Each row below holds a small network's activations on one input, seen along a few directions.
In each table, some parts of the input vary, and every possible input appears once, in random order.
A made-up example of a description, with smaller parts first: one of 4 places along a line, together with either a single point or one of 11 places along a line or (one of 3 separate values, together with one of 8 places around a ring).
Shared parts are said once, and a part with two or three values counts as separate values.

Table:
r1: [-36  15  -8  33 -39  35  31  16   3 -32  -8 -13  18  15]
r2: [-37  21   4   4 -31  17  14 -21  -8 -39 -37 -23 -35  -9]
r3: [-17 -53 -25  -5  55 -26  23 -24  -4 -25  16  12  20  -9]
r4: [  8  17   9 -23 -74  19 -16 -19 -37  22  -3 -25 -24 -23]
r5: [ -24   22   23   -5   23   -1  -11   -5   49    1   -1   36 -100   82]
r6: [-29   2  -1  12 -25 -16  -8 -17  -1 -27 -50  -6 -18 -36]
r7: [  6  32  -4   6 -68  22 -11  23 -32  13  17 -25  34 -12]
r8: [-39   8   3   7 -42  30  25 -13  -4 -33 -24  -5 -40   3]
r9: [  2 -32 -37  13  11   6   4   7 -11  21   9  -4  67 -23]
r10: [-16 -20 -42  19  32  -1  16   3   9  -4  -6 -13  61 -16]
r11: [ 84  38   0  22  18  29 -35  46  18  29 -10   1  28  -3]
r12: [-11  23 -14  33 -28   0 -15  16 -21  -6 -15  -7  51 -38]
r13: [-27  24 -19  42 -17  -1  -4  14  -5 -38 -28 -11  38 -23]
r14: [ 38  32  -2  34  55  19 -17  56  32 -28 -42  -3  13  11]
r15: [ 12  25  -9  15 -50   2 -16  10 -24   5  -9 -21  45 -29]
r16: [  8  19   5  -5 -50  -2 -27 -24 -33  14 -19  -7 -17 -50]
r17: [  0 -56 -17 -14  42 -24  12 -20 -23  12  31  21  32 -24]
r18: [ 78  41   7 -11  -5  51 -23  55   6  35   6 -18  15  17]
r19: [-13  18  25  -2  45 -48 -46  -7  58   7 -22  38 -84  44]
r20: [ 34  34   4  30  36  44   8  38  45 -32 -38 -11  15  35]
r21: [-43 -29  19  -6  -7 -11  39 -12  -3 -29  16   1 -33   5]
r22: [ 22  29   5  16  29  53  18  58  40 -27 -19 -13  -1  49]
r23: [ 22 -12 -37   3   3   7   3  -4 -19  37  25 -11  67 -23]
r24: [ 31  32  34 -41 -10 -20 -46  -1  19  57  25  33 -91  59]
r25: [ 27 -43 -17 -24  19 -27  12 -26 -30  18  49   7  39 -12]
r26: [-16 -43 -10 -18  42  -4  50 -32   4 -33  17  -1  20  15]
r27: [-15   9   4   4 -33  -7 -21 -14 -28   0 -39   2 -18 -55]
r28: [  8 -30  25 -20 -19 -46 -11 -28 -37  20  21   1 -13 -34]
r29: [ 58  24   3  27  39  21 -29  59  22  10 -29  13  28 -13]
r30: [ 28  35  39 -25  23 -40 -60 -12  25  50  17  33 -88  40]
r31: [ 24 -42 -11 -44  -5   2  23 -22 -35  38  61  -5  22   5]
r32: [  8  14  34 -13  31 -39 -60   3  39  34  -6  51 -87  27]
r33: [-41 -35  20   2  20 -46   0 -20 -15 -23  -2  17 -10 -35]
r34: [-33 -34  31  -4  -2 -24  34 -30  -4 -32  -3  -3 -21  -1]
r35: [-24 -52 -20 -28  24  10  51 -14  12 -22  30   6   8  27]
r36: [ 25 -10 -36 -11 -27  21  16   4 -25  46  35 -17  56   2]
r37: [  5 -13  26 -34 -37 -19  -1 -20 -46  29  46 -11 -19 -22]
r38: [-24 -17 -38  -3   4  34  46  10  19  -9  12 -14  40  18]
r39: [-18  30  30 -14  31 -19 -20 -15  52  -9  -7  25 -93  72]
r40: [-18 -37  28 -11   1 -41 -13 -19 -18  10  11  10 -10 -48]
r41: [-29  25  -3  27 -27  21  21   7   3 -41 -27 -25  32   2]
r42: [-15 -13 -30  11  15  21  45  -9  12 -18  -1 -18  53  11]
Changing only one part turns r9 into r36. The same change can be made to r32. Which row results?
> r24
Changing only one part turns r31 into r35. The same change can be made to r18. Which row results?
> r22
What do these inputs look like to the network?
> one of 6 places along a line, together with either one of 2 separate values or one of 5 places around a ring
Which other rows agree with r16 in the place on the line of 6? List them by row number.
> r11, r15, r23, r25, r28, r30
Which other rows does r39 become when the choice among 2 separate values takes its other values? List them by row number.
> r20
Which other rows does r7 become when the place on the line of 6 takes its other values? List them by row number.
> r1, r12, r13, r15, r41

Table:
r43: [-16  46 -14  52  35  66  24  63  67 -70 -57 -20  19  45]
r44: [-27  -1  23  -6   5 -28  -9 -27  16 -13 -14  19 -71  15]
r45: [  6  33  31 -16 -34 -11 -35  -4   7  20  -9   8 -64  11]
r46: [ 12  33  34 -16 -27  -8 -32  -8   4  15  -2   6 -67  21]
r47: [-52 -37 -43  27 -23  17  60 -23 -33 -52 -15 -32  87 -56]
r48: [-39   8  28 -15  -6 -18  -7 -19  20 -12 -11  14 -83  24]
r49: [-32 -49 -22  -2  -2 -21  38 -31 -25 -11  34  -2  40 -24]
r50: [-19  -5  18 -18  27 -27 -10 -18  12  -8   6  22 -65  17]
r51: [-34  10  34 -17   3 -18  -4 -23  17 -16 -10   9 -84  35]
r52: [ 16  24  29  -9 -21 -18 -38 -10   3  21 -11   9 -50   1]
r53: [ -7  -9  22 -11  37 -31  -2 -14  17  -6   1  20 -52  24]
r54: [-20 -53 -53  16   5  29  68  -9 -22 -33   7 -23  98 -40]
r55: [ -5 -11  19 -13  40 -15   0   3  29  -7   5  23 -49  35]
r56: [ -1   0 -37  23 -55  31  18   8 -55  -2  -8 -44 109 -71]
r57: [ 27  20  20 -19  -3 -16 -40  -3  -1  27   7  14 -44   4]
r58: [-62 -47 -14   9 -28  -8  41 -28 -36 -34   0 -14  48 -53]
r59: [ 29  31  11  -5  15  -7 -45  13  27  33  -5  17 -35  31]
r60: [ 41  15  21 -14  10  -3 -31  20  13  28   8  16 -27  19]
r61: [  0  -6  11 -10  49 -14  -3  -3  31  -4   4  26 -48  49]
r62: [ 24 -19 -23  -2 -35 -10   1  -7 -44  33  32 -13  62 -38]
r63: [ 35 -21 -32  -2  -5  17  14  14 -34  35  38 -15  91 -25]
r64: [ 31 -19 -49  13 -26  45  28  20 -44  17   9 -37 117 -55]
r65: [-12 -51 -35   2  29   3  53 -13 -16 -11  38  -2  71  -7]
r66: [-20   5  11  -6  47 -17 -14  -2  43   0  -6  21 -55  45]
r67: [  1 -13 -18  15 -64   3   5  -3 -58  12   2 -22  72 -68]
r68: [ 37  16  27 -14  10 -17 -32   6   4  29   5   9 -30   7]
r69: [ 44  20  15 -14  21  -1 -33  14  18  31   6  16 -26  33]
r70: [ 43  81 -15  52   0  74 -15  83  40 -22 -54 -25  37  24]
What do these inputs look like to the network?
> one of 2 separate values, together with either a single point or one of 5 places around a ring or one of 8 places along a line
Changing only the choice among 2 separate values turns r63 into r65. The same change can be made to r69. Which row results?
> r61
Which other rows does r67 become when the place on the ring of 5 takes its other values? List them by row number.
> r56, r62, r63, r64

Table:
r71: [ 25 -14 -29   0 -14  21  15   3  -2  16  39  -5  44  18]
r72: [-16  11  26 -19  40 -41 -33 -18  17  18  23  36 -82  37]
r73: [ 12  19 -17   0  -6  27  11  21  -3   3   5 -30  70   0]
r74: [-27 -27  -5 -23 -25  -3  20  -5 -28   3  29  -2   2 -25]
r75: [-16  13  39 -14 -15  -8   7 -23  20  -4 -28  -1 -67  19]
r76: [ 33  18  30 -10  47 -41 -51  21  35  20   3  51 -64  54]
r77: [  4   6  26 -25  55 -44 -44   3  39  24  12  27 -74  57]
r78: [-31 -46  -6   5  -8 -32  28 -40 -37 -12   4  -1  23 -32]
r79: [ 22  53  31  -2  -2  19 -26  22  18 -14 -19   4 -62  17]
r80: [-17   4  14 -30  -8 -20 -16 -36  10  -5  -9   3 -83  18]
r81: [ 42  38  28  -3  -3   6 -35  30  30  14 -27   5 -53  30]
r82: [ 38 -32 -26  -1  10  10  22  -4  -8   8  26  -4  47  -6]
r83: [ 34  36  42  -3  14  -4 -46  24  49  27  -4  24 -52  26]
r84: [-32 -44 -17   5 -11 -26  19 -40 -18 -23   0   8  29 -52]
r85: [ 15 -31  -3   0  11 -10  18 -22 -35   5  24  -8  28 -23]
r86: [  3  35  40  -8 -20  11  -1  13  13 -18 -23   4 -68  33]
r87: [-46 -25 -20   6 -36 -16  13 -35 -12 -17  10   8  24 -31]
r88: [-41 -31   1   3 -31 -24  29 -29 -34  -7  16  -2  19 -12]
r89: [ 24  12   2  26 -28  21 -16  24 -30  -5 -33 -16  43 -51]
r90: [  8  -6 -45   8  13  47  14  19   7  24   3  -3  52  14]
r91: [ -62    6  -18   51   67   43   56   39   68 -111  -45   -7    8   52]
r92: [ -2  39 -27  31 -38  18  -7  26  -7   9  -5 -26  42 -16]
r93: [ 19 -30 -30   1  38  31  27  17   3  20 -11  -7  57 -19]
r94: [-18  -3  29 -33  16 -30 -21 -36   9  16   6  22 -76  28]
r95: [  4 -15   4  -4 -11  -3  17  -8 -32  11  38  -9  24  -3]
r96: [ 27   7 -24   5  17  21  12   9 -12 -10  -1 -21  71 -17]
r97: [  7  32  -9  30 -55  32 -33  26 -23   5 -30 -18  41 -26]
r98: [  8  24 -34  31 -15  11  -4  13 -10   4 -17 -23  45 -36]
r99: [-18 -50   0 -24   1 -15  24 -14 -27   1  13  -6  10 -53]
What do these inputs look like to the network?
> either a single point or one of 10 places around a ring or (one of 2 separate values, together with one of 9 places along a line)
List by row number the other inputs of the same sort as r94.
> r72, r75, r76, r77, r79, r80, r81, r83, r86
Which other rows does r87 become when the place on the line of 9 takes its other values? List them by row number.
> r71, r73, r74, r88, r90, r92, r95, r97

Table:
r100: [-36  18 -14  30  12  22  17  15  24 -39 -30 -13  12  17]
r101: [   1    7   55  -39   21  -51  -35  -26   18   18   15   35 -118   44]
r102: [ 44   4 -13  12  20  17  -7  40  -1  22   9  -5  57  -9]
r103: [-60 -32 -12   4  -2 -21  22 -37   2 -42  -1  16 -12  -3]
r104: [ 34  27  -8   9 -42  30 -16  27 -18  28  -3 -18  39 -15]
r105: [ 15   0 -31  13  43  43  34  37  21 -20   3 -11  30  12]
r106: [ 12 -36  -6 -18   8 -29   3 -24 -26  25  40   6  36 -17]
r107: [-29 -17   3  -2 -34 -14   5 -29 -32 -10 -14  -3 -10 -46]
r108: [  7  35   2  26 -33  26  -4  20  -3 -22 -39 -25  19 -22]
r109: [ 30  58  48  -5  25  -1 -50  32  62  17 -27  13 -81  64]
r110: [-18 -44 -18 -15  33  -6  39 -26  -4  -8  23  -1  14   2]
r111: [ -1 -21  -5 -15 -52 -17  -8 -29 -44  31  25   6  14 -28]
What do these inputs look like to the network?
> one of 2 separate values, together with either a single point or one of 5 places around a ring
Changing only the choice among 2 separate values turns r106 into r102. The same change can be made to r110. Which row results?
> r105
Which other rows does r111 become when the choice among 2 separate values takes its other values? List them by row number.
> r104
